Each row below holds a small network's activations on one input, seen along a few directions.
In each table, some parts of the input vary, and every possible input appears once, in random order.
A made-up example of a description, with smaller parts first: one of 6 places along a line, together with either a single point or one of 11 places along a line or (one of 3 separate values, together with one of 5 places around a ring).
Shared parts are said once, and a part with two or three values counts as separate values.

Other details of the inputs shift rows strongly along two fixed directions, in all tables alike. That doesn't count.

Rows:
row 1: [  3  -9  26 -20  -2  35  18   0 -11 -10 -19  -9  17]
row 2: [ 10  -8  -6 -21  -5  15  22  -7 -20   8  -3   7   8]
row 3: [ 13  10  15 -15  -1  15  16  23 -25 -29  -5  13  -1]
row 4: [  5 -15  -8 -14  -2  10   8   2   7 -10  -6  -7  10]
row 5: [-20  -4 -20  11   0   2  -7 -18  20  16   1 -22  -4]
row 6: [-35  23  -3 -19  -1 -80  39  30  27 -18  11 -81  34]
row 7: [ 10  -3  -2 -25  -8  15  34   0 -29   1  -4   3  10]
row 8: [-12  -9 -22  15   2  19 -15 -30  18  19   1  -9 -10]
row 9: [ 15  -3  -6   3  -7   5  -3  -5 -15  18  -5  22  -1]
row 10: [ 18  -5  -2 -24  -9  29  37   1 -43   0  -8  12   9]
row 11: [-10   4  -1  37   7  -3 -29  -9  24  13   6   7 -22]
row 12: [ 19  -9  19 -34  -5  33  20 -16 -34   5  -3  14  14]
row 13: [  6   4 -16  11  -6 -11   5   7 -16  13  -4   7   0]
row 14: [ -9  -7 -26  38   4 -25 -35  -7  32   5  14  15 -32]
row 15: [-10 -18 -45  13   6  -3 -28 -27  31  21  12 -10 -12]
row 16: [ 13   6  12 -12   3  16   6  17 -13 -28  -5  18  -4]
row 17: [ -2  -8 -31  23   2 -17 -36 -19  21  29   5   9 -13]
row 18: [ -32   52   21  -18   -8 -110   59   39  -12    3   12  -68   47]
row 19: [ 22 -19  20 -34  -4  39  18   2 -21 -15 -13  11  18]
row 20: [ -9   3 -18  32  -3  -3 -26 -13  18  29  -1  -2 -10]
row 21: [ 14  -1  11   7  -4   5   0  10 -18  -8  -4  32 -17]
row 22: [  9   0  24 -12   9  17  -9   2  -8 -23   6  18   2]
row 23: [ -1  -8 -25  22   3 -14 -42 -23  22  31   8   6 -13]
row 24: [ 23   4  26  -7 -11  14  23  22 -46 -10  -9  33  -8]
row 25: [ 15  10  32  -6 -12  28  15  -4 -36  18 -13  19  12]
row 26: [ -4 -19  -7  -9   6   0 -14  -7  22  -3   4 -19  10]
row 27: [-10  -4 -32  25  14 -11 -39  -5  43 -15   9   7 -23]
row 28: [-43  53  33   7   0 -93  33  34  17  -2  19 -68  24]
row 29: [  3 -10  23 -21  -4  34  21   4 -11 -11 -20  -7  16]
row 30: [ -5  10  19   3  12  17  -8   4   6 -14  -3   1  -2]
row 31: [-10  -7 -21  36   6 -23 -40 -13  32   6  16  14 -29]
row 32: [  5  10  28  -6   8  31   1  11  -7 -17  -9   9  -1]
row 33: [ -3  -8 -14  14  13   5 -38  -6  26 -14   8  14 -19]
row 34: [ -4  -6  -4  25   8 -15 -36 -13  20   7  16  16 -23]
row 35: [ 15  -9   2 -26 -10  24  29  16 -20 -16 -12  -5  13]
Description of these inputs: one of 5 places around a ring, together with either one of 2 separate values or one of 5 places along a line.
Q: Changing only the place on the ring of 5 turns row 29 into row 5. The same change can be made to row 26. Which row results?
A: row 12
Q: Which other rows does row 1 become when the choice among 2 separate values takes its other values? List them by row number.
A: row 29
Q: Which other rows agree with row 27 in the place on the ring of 5? List them by row number.
A: row 3, row 16, row 22, row 30, row 32, row 33
Q: Which other rows does row 31 become when the place on the line of 5 takes its other values? List them by row number.
A: row 14, row 21, row 24, row 34
Q: Which other rows does row 25 become when the choice among 2 separate values takes its other values? List them by row number.
A: row 20

Rows:
row 36: [  2  44  58  -1  -1  -6  18  12 -44 -11   9  34 -16]
row 37: [  2  20  42 -16 -26 -40  63  46 -41  -8  -5 -30  23]
row 38: [ -8  30  31 -52 -16 -35  90  24 -50   3  13 -53  50]
row 39: [-24 -15 -34  -1   8 -33 -32  -5  71 -15  15 -30 -13]
row 40: [-22  14  94 -34 -12  37  38 -26 -16  41 -21 -57  58]
row 41: [  9 -21   4 -29  -4  39  27 -10  -2 -29 -19   1  15]
row 42: [-33  -4 -55  66  34 -64 -92 -11  92   0  29 -26 -18]
row 43: [ -38   31  -20  -17   -9 -108   18   19   26   22   16  -71   35]
row 44: [ 15 -46 -26  33   7  65 -46  -3  37 -23 -19  37 -48]
row 45: [  -5  -41 -107   57   31   47  -99  -46   86    9    6   -4  -42]
row 46: [ -6   7 -33  39   7 -69 -37 -10  33  41  12  -2  -6]
row 47: [-44  12 -34   1  22 -63   7   5  71 -15  25 -87   6]
row 48: [-14  11   7  36  16   6 -38   6  35 -20   9  34 -37]
row 49: [ 13  16  14  41 -14   8 -11  -7 -21  13  11  49 -35]
row 50: [ 31   4  47 -10 -15 -16  28  12 -56   7   7  30  14]
row 51: [ -57    9  -26   42   32 -113  -45   10  101  -10   39  -55  -12]
row 52: [  6   1   8 -37  -4  21  37   6 -20 -26 -17 -18  43]
row 53: [  3  29  34 -24 -18 -37  58  48 -41   4 -22 -25  33]
row 54: [ 48 -42  -3  26  13  84 -68 -41 -26   9  -5 105 -52]
row 55: [ 23 -43 -29  -4   1  79 -10 -44 -23   3 -16  48 -21]
row 56: [-49   9 -47  49  17 -71 -45  24  87 -17  13 -73 -14]
row 57: [ 41 -49 -26   0 -20  70 -27 -29 -22  20  -6  64 -26]
row 58: [ 12   5  25 -48  -4   8  15  19 -19 -30  -7 -11  32]
row 59: [ 38 -36 -43  -5   0  92 -13 -31 -24  38 -21  55 -14]
row 60: [  4   8  14 -37   5  22  42  -5 -38  -6   5 -13  12]
row 61: [ -8  21  39 -55  -8 -36  47  17 -37 -16  11 -29  25]
row 62: [ 14 -34 -23  -5 -20  41  23 -23 -25  16  -8  20   4]
row 63: [ -5  52  63  -7   5 -10  18  39 -33 -32   1   8  20]
row 64: [ 38  19  16  23 -11  45 -14  -8 -42  26 -21  83 -24]
row 65: [  6  -2  21  -2  -2  21   8  16 -27 -17 -13  12 -19]
row 66: [  6  -7 -13 -26 -15  14  39  -5 -32  21 -21   4  28]
Q: What do these inputs look like to the network?
A: either a single point or (one of 5 places along a line, together with one of 6 places along a line)
Q: Which other rows does row 45 become when the place on the line of 5 takes its other values? List them by row number.
A: row 38, row 47, row 59, row 60

Rows:
row 67: [ 39 -37 -40  -5   1  67  -5 -28 -20  22 -11  50 -17]
row 68: [ 22 -27 -14 -10  -7  32  15  -3 -31   8 -15  21  16]
row 69: [-38  49   8  36  19 -63   3  13  19   3   7 -12   2]
row 70: [-36   8  -5   9  15 -46 -13  -7  38   8  17 -52  21]
row 71: [-11   4 -15 -14  -7 -34  21  13  -6   5  -2 -29  29]
row 72: [ 14 -24 -21  -4   5  68 -20 -21  -3 -18   7  48 -39]
row 73: [  0 -22 -30  30  15  17 -38   2  34 -23  -5   7 -27]
row 74: [-23  67  16  21   8 -77  -3  25  -2   2  23 -26   7]
row 75: [ 18 -35 -16  17   5  62 -31 -11  -3 -29 -10  42 -25]
row 76: [  6 -17 -26  26   9  19 -43   7  43 -18 -16   8 -36]
row 77: [  9  20  28 -52 -16 -24  71  26 -50  -4  -6 -26  47]
row 78: [-31  -7 -37  40  12 -30 -57 -22  81  19  10 -41 -10]
row 79: [ 13 -16  23 -21   4  46   0 -24 -15   8  -5  17   4]
row 80: [ 11   3  32  13 -30  54  42  -4 -57  31 -22  18 -14]
row 81: [ 22   4   6 -42 -11   2  56  -3 -49   3  -5  -6  22]
row 82: [-10  41  36   1   0 -92   7  38 -18   1  28 -22   1]
row 83: [ 12   3   4 -31 -19  10  30  19 -26   6 -20   4  26]
row 84: [-36  -6 -36  34  13 -32 -61 -16  82  23   6 -42 -13]
row 85: [ 24 -24  19   2  -2  56 -14 -21  -2   3 -13  17   7]
row 86: [-26  -8 -47  36  12 -25 -41  -3  67 -17  17 -22 -29]
row 87: [ -2  24  32 -36  -2 -13  48  30 -16 -33  13 -18  16]
row 88: [-18  25  60 -62  -5 -13  55   0 -44  -9   4 -27  41]
row 89: [ 42 -24  25  13 -18  16 -22 -11 -20   9   0  91 -29]
Q: What do these inputs look like to the network?
A: either a single point or one of 4 places along a line or (one of 3 separate values, together with one of 6 places along a line)
Q: Start at row 69 and move only the place on the line of 4, one step at a time. The first step leads to row 74. Which rows follow, in order?
A: row 82, row 89

Rows:
row 90: [ 17 -17 -14 -35   6  34  13  -1  -5   8 -16  -5  22]
row 91: [ -7 -18 -49  33  -9  18  -2 -21  25  19   0 -33 -21]
row 92: [ 24 -38  -3 -46 -13  57  25 -15 -35  13   2  25  18]
row 93: [  7  20  62 -28   0   5  43  30 -24 -37  -3  12   8]
row 94: [-29 -39 -87  19  -4 -27 -48 -42  67  24  16 -31 -24]
row 95: [ 20  17  32 -28 -10   7  27  32 -41 -10 -14   8  22]
row 96: [ -9 -21 -13  -6 -22   4  -4 -25  27  15  -6 -42   2]
row 97: [ -5 -35 -71  18  12  -8 -28 -31  47  29  18  -5  -4]
row 98: [  8  25  28 -25  -9 -17  34  37 -29 -11 -10  -7  25]
row 99: [ 30 -21  16   6  10  68 -28  -7 -11 -22  -4  57 -32]
row 100: [  8   5  -7   4   0  -8 -15  14  -4   0  -2  -6   5]
row 101: [ 20 -37 -22  43  -3  56 -54 -22   3  19 -15  58 -35]
row 102: [-19 -11 -11 -22   0  20   2 -25  20  17   6 -32  22]
row 103: [ -3   1  15  13  -8 -12   4  11  -9   6  -5   6   4]
row 104: [-44  25   7  29   5 -77   4  12  40  14  14 -46  -5]
row 105: [-14  -1  -3  30  -6 -18 -10   4  18  12  -5   5 -11]
row 106: [  9  -9  19  17   2  25 -12  -6 -15  14  -5  28 -17]
row 107: [ 20   5  17  -2  -5  44  -7  -7 -33   1 -11  45   0]
row 108: [ 19  17  39 -28  -1  13  25  26 -39  -6  -9   9  11]
row 109: [ 25   3  42 -21  -6  24  13  20 -40 -34  -2  22  14]
row 110: [ 17  -8  -7  11   4   9 -18 -14 -12  10   7  38 -30]
row 111: [-12 -26 -44  18  22   0 -23 -20  51 -17  -9 -19   3]
row 112: [  8  32  53 -24   0  17  28   5 -46  -4  -3  16  14]
row 113: [-21  45  30 -13  -8 -47  33  20  -8  -6   3 -23  27]
row 114: [ 19 -35 -13  41   4  58 -50 -28   7  21 -10  57 -45]
row 115: [-18  32  40 -18  -6 -53  40  41   4 -37   9 -27  23]
row 116: [-21  23  35   4   1 -55  20  17  -8   7  10 -35  15]
row 117: [-19 -37 -32 -19   4  18 -18 -25  37 -22 -12 -27  -5]
row 118: [-25  24 -12  13  14 -66 -16  16  30   2  18 -54   2]
row 119: [  0 -12 -40   4   2 -26   7 -16  15  11   3 -12  15]
row 120: [  8  22  33 -24   0 -12  23  28 -29  -6  -1 -12  16]
row 121: [ -7  10 -17 -22   2 -33  27  11  11  -1 -15 -47  36]
row 122: [ 14  16  50 -26  -9  -3  29  31 -37 -37   2   4  24]
row 123: [  1  37  53 -39  -9 -47  67  30 -48  -8   7  -6  21]
row 124: [ 29  -3  18 -16 -15  16  19   5 -47  -4  -7  48  -1]
row 125: [ 42 -30  32 -28 -12  74  33 -13 -37  14 -21  21  27]
row 126: [  7  22  61 -31   1  -5  40  31 -29 -40   4   0  13]
row 127: [-18  -3 -26  40  22 -27 -54  -6  55 -13  25 -14 -31]
row 128: [-37  -6 -44 -20  -7 -48  -7  -5  50   7   0 -77   8]
row 129: [ 17 -19 -32  25  -2   6 -38 -19  -1  11   6  41 -26]
row 130: [-20  -3 -52  43  17 -22 -56  -5  64  17   9  -9 -38]
row 131: [ 37 -34  34 -39 -21  83  29 -17 -34  16 -14  11  19]
row 132: [  5 -13  -6 -17   8  42   8 -24   1  14  -6  -1  27]
row 133: [ 20 -17 -30  22   1  32 -44  -4   5   8  -9  29 -19]
row 134: [ 25  -7   9 -22  -2  62  22 -22 -33   2 -30  26  30]
row 135: [ 45 -44  -9  13  -9  87 -10 -36 -16  17 -34  47  -2]
row 136: [ -3  44  61 -35 -16 -16  57  26 -44 -12 -10   2  34]
row 137: [-13  14  -8  25  10   6 -27 -18  21  11   5  15 -23]
row 138: [ 27  -9   3   9  -5  65 -25 -18 -24   3 -14  66 -15]
row 139: [  3  -9 -32  31  11 -19 -41 -20  15  15  19  12 -31]
row 140: [ -8  -5  -3  28  -2 -19 -19   2   5  13   1  -2  -3]
row 141: [  3  13  52 -10  -3 -14  26  16 -39   4   0  -9  16]
row 142: [-39  41   7  15  10 -55   2   3  31   6  16 -33  -2]
row 143: [  1  -7 -31  27  12   7 -42  -3  30  10   2  13 -30]
row 144: [ 18   0   7  -1   2  -2  -1  -6 -26   6   8  29 -14]
row 145: [ 10 -16 -12  25   4  22 -41  -1  21 -18   4  30 -24]
row 146: [ 10  23  43 -30  -4   0  41  32 -28 -10 -11   5  12]
row 147: [-22  -1 -13  37   2 -45 -27   2  22  14  10 -24  -3]
row 148: [ 21  -6  -7 -40 -12  58  51  13 -51 -10 -24  -5   9]
row 149: [ -7   1  -7  19   2 -16 -22  11  28 -23  11   3 -11]
row 150: [-14  37  32 -18  -3 -67  49  24 -17  -2  14 -18  12]
row 151: [ 43 -23  -3   2  -9  54 -17 -14 -39   4 -10  75 -23]
row 152: [-17  -6 -54  48  14 -43 -51 -21  50  21  25   3 -45]
row 153: [-34  31   9   6   1 -76  12  33  36 -27  19 -46  12]
row 154: [-15  35  27  -6  11 -32   8   2 -12   1  14 -25  14]
row 155: [ 18   5  18 -16 -15  -2  28   8 -34  -3  -5  39   0]
row 156: [ 21 -39  -9 -29 -17 101 -13 -45 -17   8 -28  34  -2]
row 157: [-40 -14 -62  24  18 -14   1  -3  41 -22   7 -56 -12]
row 158: [-15   0  -4  29  -7 -21 -10   4  16  11  -4  -1  -8]
row 159: [-36  27   8  12  11 -68   0  21  46 -25  23 -43  -7]
row 160: [-26  17 -30  21   3 -59 -16  20  44   5   5 -34  -1]
row 161: [ 21 -44 -67  18  -5  72  -7 -27 -10  10   0  33 -32]
row 162: [ 10 -65 -33 -13  17  84 -34 -36  24  -9 -12  22 -14]
row 163: [ 25 -37  10 -36  17  67  20  -9 -14 -21 -20  19  23]
row 164: [-14  22  32  -7  13 -47   9  22   4 -30  22 -34   9]
row 165: [-38  38   3  17  13 -57  -7  -1  30   5  20 -35  -2]
row 166: [ 13  -4 -10  17   1  34 -37 -20 -11   7  -2  35 -10]
row 167: [  3  35  51 -23   1  -3  29   7 -43  -6   3  -1  20]
row 168: [ -8 -20 -26 -33   1  15  -1  -6  19  12  -3 -34  12]
row 169: [-16 -17 -71  31   3  41 -19 -34  24  13  -1 -15 -23]
row 170: [ -4  19   6  -6  -7 -59  16  12 -18  -2  15 -15  16]
row 171: [  5  33  48 -41 -19 -47  68  34 -51 -13   1  -2  31]
row 172: [-14  31  15 -14  -6 -50  31  38   3  -6  -4 -28  20]
row 173: [ -3  -1 -27  33   5   8 -48 -20  17  12   6  19 -17]
row 174: [-42  17  -8  37   8 -70 -13   4  47  18  15 -40 -13]
Q: What do these inputs look like to the network?
A: one of 5 separate values, together with either a single point or one of 4 places along a line or (one of 2 separate values, together with one of 6 places along a line)
Q: Changing only the choice among 5 separate values turns row 119 into row 135. The same change can be made to row 97. Which row results?
A: row 125
Q: Changing only the choice among 5 separate values turns row 171 into row 158. The same change can be made to row 124. Which row results?
A: row 103
Q: Changing only the choice among 5 separate values turns row 91 into row 157. The same change can be made to row 96. Which row results?
A: row 117
Q: Start at row 117 and move only the place on the line of 4, one step at a time. The first step leads to row 162. Which rows follow, in order?
A: row 163, row 111
Q: Start at row 134 and move only the place on the line of 4, one step at a time. The first step leads to row 132. Which rows follow, in order?
A: row 102, row 156
Q: Which other rows does row 136 become when the choice among 5 separate values takes its other values? List them by row number.
A: row 105, row 115, row 155, row 172
Q: Which other rows does row 139 become when the choice among 5 separate values takes its other values? List them by row number.
A: row 118, row 141, row 154, row 164
Q: Which other rows does row 99 become when the choice among 2 separate values takes its other values? List them by row number.
A: row 145
Q: Which other rows does row 113 become when the place on the line of 6 takes its other values? List them by row number.
A: row 107, row 136, row 138, row 166, row 173
